Each row below is a small network's average activation on inputs in which a field has the value named, seen along a few directions.
Related values have similar rows: they may be neighbours, one step apart, or belong to one group.
(in the rows, 500 means zero)
Strong random noise was added to every row along 14 fixed directions; ignore it. To show where, here is one row again and again, with new noise each time:
[405 266 276 404 626 769 669 902 462 593 619 571 578 650 409 318 394 644
 542 587 464 587 656 457 724 666]
[498 666 297 438 539 460 371 406 499 383 469 373 442 373 430 832 564 599
 405 443 503 467 331 636 287 522]
[443 205 621 431 406 355 632 440 414 597 443 503 644 587 557 519 443 424
 368 324 425 545 416 429 527 485]
[513 495 681 572 366 528 474 701 492 621 480 472 446 525 467 445 366 522
 357 551 437 346 556 403 637 470]
[500 596 481 455 346 512 409 502 505 347 407 500 535 572 578 468 593 263
 559 391 473 410 526 437 580 735]
[390 246 585 320 372 370 518 512 210 272 723 560 804 662 672 413 558 523
 772 583 667 289 291 439 622 614]
[660 600 117 465 582 531 418 628 434 445 570 600 478 452 394 523 583 564
 534 409 542 431 571 538 462 431]
[424 384 607 606 622 664 613 469 430 531 377 634 513 594 474 282 521 580
 424 414 386 588 697 447 514 516]
[697 494 469 328 531 438 305 361 604 302 408 477 415 450 449 438 547 376
 210 260 521 347 105 273 372 639]
[651 669 390 396 525 561 492 506 497 429 576 460 472 466 418 480 565 481
 527 492 425 500 462 467 466 430]
[477 425 483 268 733 786 714 706 615 386 431 296 649 518 618 521 470 510
 352 531 478 540 208 457 491 695]
[424 683 544 594 608 685 363 613 468 537 395 551 348 458 512 497 397 574
 483 542 511 531 759 587 666 611]
[398 571 431 406 403 383 355 543 405 614 571 546 376 544 314 462 419 514
 418 416 336 425 549 204 710 556]
[415 607 871 614 557 372 315 166 556 521 494 430 324 339 484 667 344 711
 392 711 629 581 296 634 365 425]
[632 591 608 625 457 443 397 551 684 561 544 392 462 328 520 686 358 584
 416 744 750 455 325 670 363 385]
[432 524 479 315 309 450 596 571 349 476 653 321 613 558 500 702 508 486
 637 562 352 483 444 574 571 485]


PIVOD, 10 values:
lubo: [516 602 525 189 667 514 600 479 424 454 643 387 579 497 578 522 465 467
 632 524 428 640 350 454 608 396]
tiliv: [431 451 457 576 396 556 577 576 352 358 530 522 531 603 559 457 641 533
 712 568 408 378 665 721 476 429]
zurem: [576 447 360 428 494 570 497 579 477 563 742 470 487 471 336 491 489 660
 680 663 589 620 597 643 446 472]
vamu: [650 251 483 492 250 702 373 518 352 264 544 452 562 587 403 449 661 393
 441 284 453 329 567 569 246 536]
vur: [595 249 607 366 415 686 492 599 552 287 400 343 459 585 571 430 520 391
 393 391 496 395 338 584 407 715]
sunu: [422 565 648 304 470 287 263 288 303 561 640 476 459 446 585 529 380 373
 631 450 620 486 507 295 713 445]
dilov: [417 290 666 596 392 479 646 511 396 543 685 457 709 499 537 587 524 739
 572 752 559 425 466 633 384 331]
nef: [542 620 683 580 396 617 640 529 704 577 344 362 302 557 459 372 538 336
 346 486 198 497 566 371 596 636]
bar: [617 543 546 498 398 487 350 650 513 415 442 467 606 409 593 452 531 382
 411 382 651 127 480 315 414 514]
riz: [427 664 405 491 447 549 700 396 629 419 616 408 428 588 329 488 666 553
 734 706 237 649 425 561 424 501]
The values of PIVOD form a 2 by 5 grid.
Question: Fewest steps between dilov and sunu?
Answer: 5
A value of PIVOD combines one of 2 hidden first parts with one of 5 second parts; all combinations occur once.
Question: sunu and zurem share the first part; sunu and vamu share the second. Which value has the first part of vamu and the second part of zurem?
Answer: riz
Question: nef and vur share the first part; nef and dilov share the second. Which value has the first part of dilov and the second part of vur?
Answer: tiliv

MAV, 15 values:
pekam: [361 458 454 498 576 644 412 579 371 392 485 626 545 549 451 409 519 660
 455 497 555 350 503 355 534 637]
gadus: [325 449 395 580 587 538 449 621 414 487 323 627 606 551 672 431 512 396
 460 322 648 383 659 345 615 652]
bak: [589 496 571 554 542 606 743 580 416 551 574 381 623 477 578 608 559 609
 549 642 474 503 528 650 408 251]
doz: [398 608 338 526 409 308 501 652 366 440 657 528 497 567 537 550 550 604
 774 658 537 279 460 538 602 383]
tukan: [448 819 413 553 303 669 360 496 610 467 455 456 554 509 347 487 592 372
 611 545 473 570 785 417 434 667]
nik: [631 199 427 523 349 564 582 472 544 446 562 635 435 664 276 220 591 502
 437 446 294 556 456 504 436 535]
lalis: [593 365 635 428 374 510 396 510 707 653 517 403 386 440 416 453 278 402
 386 560 571 701 523 528 563 695]
regot: [492 444 360 451 400 393 585 574 341 468 325 457 500 550 571 724 632 373
 475 134 249 398 615 676 465 410]
sezun: [322 410 242 543 710 412 609 753 570 697 460 594 379 523 569 620 391 689
 467 610 526 494 507 620 752 585]
noba: [686 468 547 304 560 428 473 309 463 397 512 555 267 514 448 353 456 444
 522 355 370 569 340 555 628 548]
reva: [386 628 444 670 535 370 361 194 541 471 324 510 411 434 481 637 602 441
 372 346 463 485 521 470 325 475]
vete: [454 497 399 462 409 648 624 451 572 622 836 443 440 590 110 305 508 662
 700 789 349 758 573 354 472 521]
nopag: [357 537 311 493 580 491 553 602 488 457 563 581 433 571 494 562 525 602
 624 569 414 566 536 602 645 608]
lup: [216 493 521 463 590 439 308 457 362 565 482 582 382 528 465 517 408 565
 485 411 421 503 649 313 722 638]
kenob: [512 376 747 522 502 546 521 410 451 375 512 414 781 457 649 622 502 568
 501 584 720 501 388 693 217 488]
A value of MAV combines one of 5 hidden first parts with one of 3 second parts; all combinations occur once.
Question: vete and pekam share the first part; vete and noba share the second. Which value has the first part of noba and the second part of pekam?
Answer: tukan
Question: nopag and sezun share the first part; nopag and kenob share the second. Which value has the first part of kenob and the second part of sezun?
Answer: lalis

NAMEV, 15 values:
giv: [455 478 300 413 627 385 804 638 395 554 445 527 527 554 614 633 527 604
 572 447 321 490 388 603 683 380]
gifi: [509 466 488 215 602 426 763 672 730 534 517 369 637 510 746 579 365 300
 613 632 558 625 108 519 764 650]
nim: [577 792 646 533 448 540 338 578 501 638 647 426 527 359 419 397 396 513
 523 656 618 394 706 225 499 302]
nube: [581 342 582 583 447 452 390 367 399 349 447 512 680 437 558 549 603 526
 323 352 654 314 379 481 202 383]
soz: [510 733 608 517 423 398 437 521 394 598 577 533 621 431 699 503 485 314
 731 572 657 495 799 439 643 357]
kod: [214 742 261 644 440 690 554 682 628 377 565 447 767 519 495 547 704 513
 718 780 632 331 543 300 379 670]
zason: [546 543 374 538 374 537 540 528 511 345 542 526 489 587 430 481 674 500
 634 592 395 425 520 593 467 589]
kot: [679 407 568 472 427 642 332 444 399 383 641 502 425 500 289 387 490 582
 496 501 521 544 570 701 309 460]
zube: [474 466 399 402 701 603 463 434 368 502 566 485 318 481 347 499 474 678
 456 443 380 584 514 557 515 497]
mus: [563 452 661 650 609 644 529 612 550 311 502 555 392 533 617 360 488 717
 574 741 593 405 417 800 512 456]
gubib: [483 289 312 435 585 351 745 399 703 386 421 480 367 632 523 469 564 441
 528 471 320 593 159 582 492 648]
zoguv: [360 494 595 597 648 808 668 754 599 560 539 435 654 496 646 552 399 695
 645 916 736 595 532 681 569 618]
nadi: [497 434 556 567 406 500 390 431 466 307 545 511 361 596 322 383 592 681
 414 501 413 223 237 447 341 520]
met: [572 592 730 572 520 462 541 294 602 421 451 483 557 497 666 386 619 336
 559 549 573 505 440 419 397 439]
tos: [555 503 381 299 751 434 478 521 602 423 567 507 306 474 462 512 407 640
 427 569 498 542 131 537 636 617]
A value of NAMEV combines one of 5 hidden first parts with one of 3 second parts; all combinations occur once.
Question: zube and zoguv share the first part; zube and met share the second. Which value has the first part of met and the second part of zoguv?
Answer: zason
Question: nadi and giv share the first part; nadi and mus share the second. Which value has the first part of mus and the second part of giv?
Answer: tos

FAMA, 10 values:
neseb: [554 468 448 484 402 777 653 576 798 222 482 371 227 786 416 257 664 312
 695 664 212 575 441 714 520 854]
bov: [450  30 156 235 157 381 495 156 169 252 869 569 709 728 128 529 721 587
 706 315 353 697 466 695 180 604]
kis: [651 693 216 696 404 458 779 646 393 673 590 444 562 445 259 654 765 738
 410 505 201 256 619 418 237  12]
rapa: [398 366 520 151 712 621 656 548 377 347 613 579 515 701 549 219 474 527
 599 543 344 607 230 337 837 659]
vanev: [473 258 629 581 387 488 667 476 688 398 451 578 591 695 486 166 628 438
 538 558 479 477 444 393 385 699]
niran: [505 432 237 664 451 432 387 819 561 544 646 672 147 644 314 238 433 646
 576 633 458 251 563 431 778 558]
dase: [273 674 558 426 279 342 538 385 439 454 499 401 190 666 424 611 538 521
 640 630  55 416 437 527 851 704]
gub: [468 523 357 548 611 594 437 510 441 450 456 670 587 522 562 478 572 449
 592 375 542 601 707 557 571 543]
toket: [637 432 338 192 570 475 521 489 435 589 557 501 635 418 457 539 375 383
 531 252 557 740 517 446 529 502]
kas: [581 569 529 918 599 333 473 241 654 288 190 784 103 535 629 316 706 445
 580 445 413 346 502 808 439 419]
The values of FAMA form 4 separate groups.
Question: Which other values are in the same group as rapa? Give them in the order they are listed.
Answer: bov, gub
Question: Which other values are in the same group as neseb? Give them in the order they are listed.
Answer: niran, kas
Question: Which other values are in the same group as dase? Give them in the order they are listed.
Answer: kis
